Each row below holds a small network's activations on one input, seen along a few directions.
Each table varies a few parts of the input and shows all the possible inputs, shuffled.
A made-up example of a description, with smaller parts first: one of 4 places along a line, together with either a single point or one of 11 places along a line or (one of 2 separate values, together with one of 8 places around a ring).
Shared parts are said once, and a part with two or three values counts as separate values.
(in the rows, 128 means zero)

Other details of the inputs vary at random and push rows far along two fixed directions, the same in every table; ignore that.
To show where, the next rows are all for the same input, with only those details redrawn:
[136 135 138 136 121 135 130 128 130 134 129 126 117 145]
[140  91 197  40 122  99  88  93 124  75  75 196 177  99]
[102 124  69 111 166 116 130  95 141 137 124 105 141  97]

Table:
r1: [133 129 142 148 130 116 138 146 115 128 125 119 126 145]
r2: [135 143 134 146 117 118 131 140 126 114 135 128 119 135]
r3: [115 127 133 149 118 124 126 170 101 119 139 127 150 135]
r4: [155 124 131 126 123 146 131 118 145 148 136 138 102 143]
r5: [118 118  63 103 161 130 124  85 157 143 139 115 131  90]
r6: [121 141 132 136 104 134 114 139 130 115 141 126 123 135]
r7: [123 126 135 153 126 125 133 164 100 128 131 131 147 137]
r8: [102 124  69 111 166 116 130  95 141 137 124 105 141  97]
r9: [141  84 198  34 129 112  94  92 130  97  75 210 170  95]
r10: [140 132 142 140 132 115 147 131 123 133 123 125 107 147]
r11: [121 136 133 147 113 116 123 159 118 108 137 120 134 136]
r12: [132 123 144 146 136 115 146 143 114 134 118 121 119 150]
r13: [123 116  73  95 148 143 154 105 135 140 100  76 131  61]
r14: [119 139 136 132 106 152 114 137 136 128 149 136 122 127]
r15: [129 134 135 151 122 118 130 153 117 116 129 124 131 138]
r16: [127 120 142 150 133 123 140 156  98 140 127 126 143 143]
r17: [110 124  59 108 154 134 117  90 158 131 145 117 133  84]
r18: [127 144 133 142 108 116 124 145 127 107 142 124 122 133]
r19: [128 138 137 135 114 154 121 132 136 135 141 141 120 129]
r20: [140 137 141 142 125 117 140 133 124 126 130 123 115 142]
r21: [135 133 141 132 122 151 128 128 136 148 136 137 117 136]
r22: [137 130 139 134 127 133 139 126 129 141 122 129 110 151]
r23: [130 140 133 140 113 137 122 133 130 122 133 130 121 138]
r24: [126 114 144 148 139 121 148 154  97 147 120 128 135 147]
r25: [100 125  60 107 144 132 111  95 158 123 153 112 135  82]
What is each input in this table made of?
Answer: either a single point or (one of 4 places along a line, together with one of 6 places along a line)
Which other rows does r24 become when the place on the line of 6 takes its other values? List them by row number.
Answer: r4, r9, r10, r12, r22
Start at r5 and move only the place on the line of 6, one step at a time. The first step leads to r21. Which rows follow, in order?
Answer: r8, r20, r1, r16

Table:
r26: [153 148 172 158 102 133 138 148 124 128 133 136  98 171]
r27: [152 144 169 157  99 147 143 155 119 135 128 126 102 157]
r28: [125 125 115 134 135 120 125 132 125 126 133 129 136 128]
r29: [125 121 121 125 127 131 135 135 121 128 123 111 133 117]
r30: [121 124 122 124 140 132 128 117 129 145 126 130 131 135]
r31: [131 133 121 128 139 115 131 113 134 128 123 123 123 136]
r32: [121 128 120 130 130 116 133 135 125 121 131 121 127 120]
r33: [130 127 122 125 135 130 135 121 129 133 115 118 126 125]
r34: [117 125 121 126 135 134 127 127 125 139 125 127 134 129]
r35: [123 137 121 131 131 116 133 129 128 119 125 120 128 121]
r36: [129 120 118 128 136 133 131 130 125 137 127 128 135 124]
r37: [127  98 174  40 118 120  82  91 136  86  93 193 173  86]
r38: [110 133 121 134 133 121 124 135 124 124 134 128 136 124]
r39: [124 123 123 125 131 129 138 134 125 132 125 119 127 115]
r40: [123 127 116 135 129 121 125 139 119 119 133 121 142 121]
r41: [124 136 119 132 127 118 130 130 123 115 122 112 134 123]
r42: [115 136 117 126 123 135 112 119 143 124 144 132 128 125]
r43: [133 128 114 121 124 148 121 120 142 134 140 131 125 114]
r44: [113 131 122 133 139 120 125 126 129 130 134 134 131 131]
r45: [115 127 121 128 128 135 127 134 119 132 126 118 140 122]
r46: [127 122 119 130 129 134 130 137 119 129 127 120 141 117]
r47: [134 119 120 127 141 131 131 120 128 143 128 130 131 130]
r48: [130 124 117 132 141 118 126 122 129 132 134 132 132 134]
r49: [129 132 112 127 124 134 116 121 142 122 145 132 127 120]
r50: [130 129 124 125 138 128 138 117 131 136 118 124 122 122]
r51: [152 106 227  85 101 111  92 124 117  87  98 201 154 150]
r52: [126 124 120 130 134 133 133 136 123 134 130 128 135 114]
r53: [134 127 124 123 140 128 136 111 133 140 117 120 122 131]
r54: [113 129 119 133 136 121 122 130 127 127 131 128 136 133]
r55: [132 118 123 121 139 127 136 118 130 140 123 121 123 130]
r56: [111 131 119 135 128 122 121 137 120 120 132 119 142 126]
r57: [122 128 118 135 133 120 128 138 123 123 136 129 136 119]
r58: [128 132 115 121 120 130 120 118 143 120 140 124 117 120]
r59: [159 140 166 145  86 163 130 146 136 135 144 131  91 157]
r60: [129 122 120 129 140 131 134 126 127 140 130 133 130 121]
r61: [130 141 115 123 122 131 121 111 146 119 134 123 117 122]
r62: [128 121 124 123 137 128 139 124 129 137 125 125 122 122]
r63: [124 125 118 129 133 116 130 129 127 124 128 120 127 129]
r64: [127 134 119 130 134 117 131 123 130 122 122 120 127 130]
r65: [134 135 118 118 122 144 125 110 146 131 127 121 116 116]
r66: [152 143 167 157  95 149 139 156 115 131 125 117 108 159]
r67: [125 127 118 134 139 118 129 128 128 129 136 135 131 126]
r68: [113 129 123 128 132 133 130 133 123 136 128 127 135 120]
r69: [121 127 118 130 126 117 130 136 121 117 128 112 134 121]
r70: [155 136 170 155 103 132 135 148 122 133 137 134 100 177]
r71: [116 127 123 126 139 132 131 123 127 142 128 133 130 127]
r72: [128 119 121 123 134 129 135 128 127 135 122 119 126 124]
r73: [124 126 121 128 136 114 134 126 129 127 131 127 122 127]
The inputs of r56 and r45 match in every part but one. If r69 is changed in the same way as r56 into r45, which row does it become?
Answer: r29
The inputs of r30 and r51 match in every part but one. If r72 is changed in the same way as r30 into r51, which row does it become?
Answer: r63
What is each input in this table made of?
Answer: one of 2 separate values, together with one of 4 places along a line, together with either a single point or one of 5 places along a line
Which other rows does r33 become when the place on the line of 5 takes its other values? List them by row number.
Answer: r27, r50, r53, r66
Which other rows does r38 become when the place on the line of 4 takes its other values? List them by row number.
Answer: r32, r35, r57
Which other rows does r65 become when the choice among 2 separate values takes its other values? List them by row number.
Answer: r61
Which other rows agree with r48 in the choice among 2 separate values and the place on the line of 4? List them by row number.
Answer: r28, r40, r49, r57, r67

Table:
r74: [129 127 120 118 136 129 129 111 137 133 125 128 123 124]
r75: [129 128 119 117 128 135 127 117 136 129 125 123 125 116]
r76: [124 125 121 127 140 116 131 124 125 128 124 126 133 127]
r77: [123 124 119 124 131 129 128 129 126 127 127 123 135 116]
r78: [123 126 119 126 132 122 130 130 124 123 124 121 135 118]
r79: [118 124 122 129 141 115 131 129 121 128 123 126 138 127]
r80: [140 165 129 204 102 155 144 164 131 158 173 106  78 191]
r81: [118 132 115 125 126 126 117 124 135 119 139 130 133 119]
r82: [126 125 120 123 138 122 130 119 131 130 125 128 128 124]
r83: [118 126 120 128 133 122 130 134 120 124 124 121 140 118]
r84: [126 126 119 120 129 136 127 123 132 130 127 125 131 114]
r85: [124 123 120 125 139 122 130 123 127 132 126 128 133 125]
r86: [168 116 228 105  86 134 109 138 118 104 106 186 129 157]
r87: [126 126 119 122 130 128 129 125 130 126 126 123 130 115]
What is each input in this table made of?
Answer: one of 2 separate values, together with either a single point or one of 6 places along a line
The inputs of r87 and r82 match in every part but the choice among 2 separate values. If r83 is changed in the same way as r87 into r82, which row does it become?
Answer: r79

Table:
r88: [137 134 139 125 114 134 123 123 136 123 128 128 118 137]
r89: [135 121 138 139 133 115 129 138 119 127 132 140 131 147]
r90: [128 128 139 137 127 122 123 134 121 127 132 138 133 147]
r91: [126 134 144 134 126 123 130 132 125 128 129 138 123 138]
r92: [ 86 139  16 162 190 114 161 115 141 168 156  70 116 103]
r93: [134 123 142 129 116 139 138 149 111 129 116 119 134 123]
r94: [137 130 132 131 112 137 114 132 135 121 145 140 126 132]
r95: [145 117 144 129 133 129 142 131 120 142 117 133 122 138]
r96: [125 127 138 141 116 125 123 154 111 116 132 125 144 131]
r97: [134 128 145 126 124 141 132 126 127 139 118 130 123 137]
r98: [146 126 139 121 114 151 129 126 136 135 131 133 117 124]
r99: [134 129 140 134 113 127 132 145 115 114 121 116 131 127]
r100: [ 82  77 105  12 175  67  90  77 124  62  71 165 221  14]
r101: [127 131 136 132 116 132 114 132 130 123 139 137 129 141]
r102: [126 137 140 129 116 133 122 130 134 124 135 137 120 132]
r103: [137 126 142 122 118 147 128 125 131 137 124 131 120 132]
r104: [137 131 142 130 125 123 130 125 127 127 122 128 121 143]
r105: [124 132 139 136 123 127 118 132 125 125 132 137 133 146]
r106: [135 135 137 128 112 138 121 131 138 122 141 140 117 124]
r107: [134 135 141 129 121 129 126 123 131 125 122 127 121 142]
r108: [144 124 141 132 130 116 136 129 125 127 121 130 120 142]
r109: [138 124 145 127 128 136 136 127 123 141 118 131 123 138]
r110: [ 76 153  14 163 180 128 152 111 147 169 158  64 115 105]
r111: [146 132 135 124 111 139 122 124 140 121 135 131 115 129]
What is each input in this table made of?
Answer: one of 4 places along a line, together with either a single point or one of 5 places along a line
The inputs of r94 and r111 match in every part but the place on the line of 4. If r96 is changed in the same way as r94 into r111, which row does it become?
Answer: r99
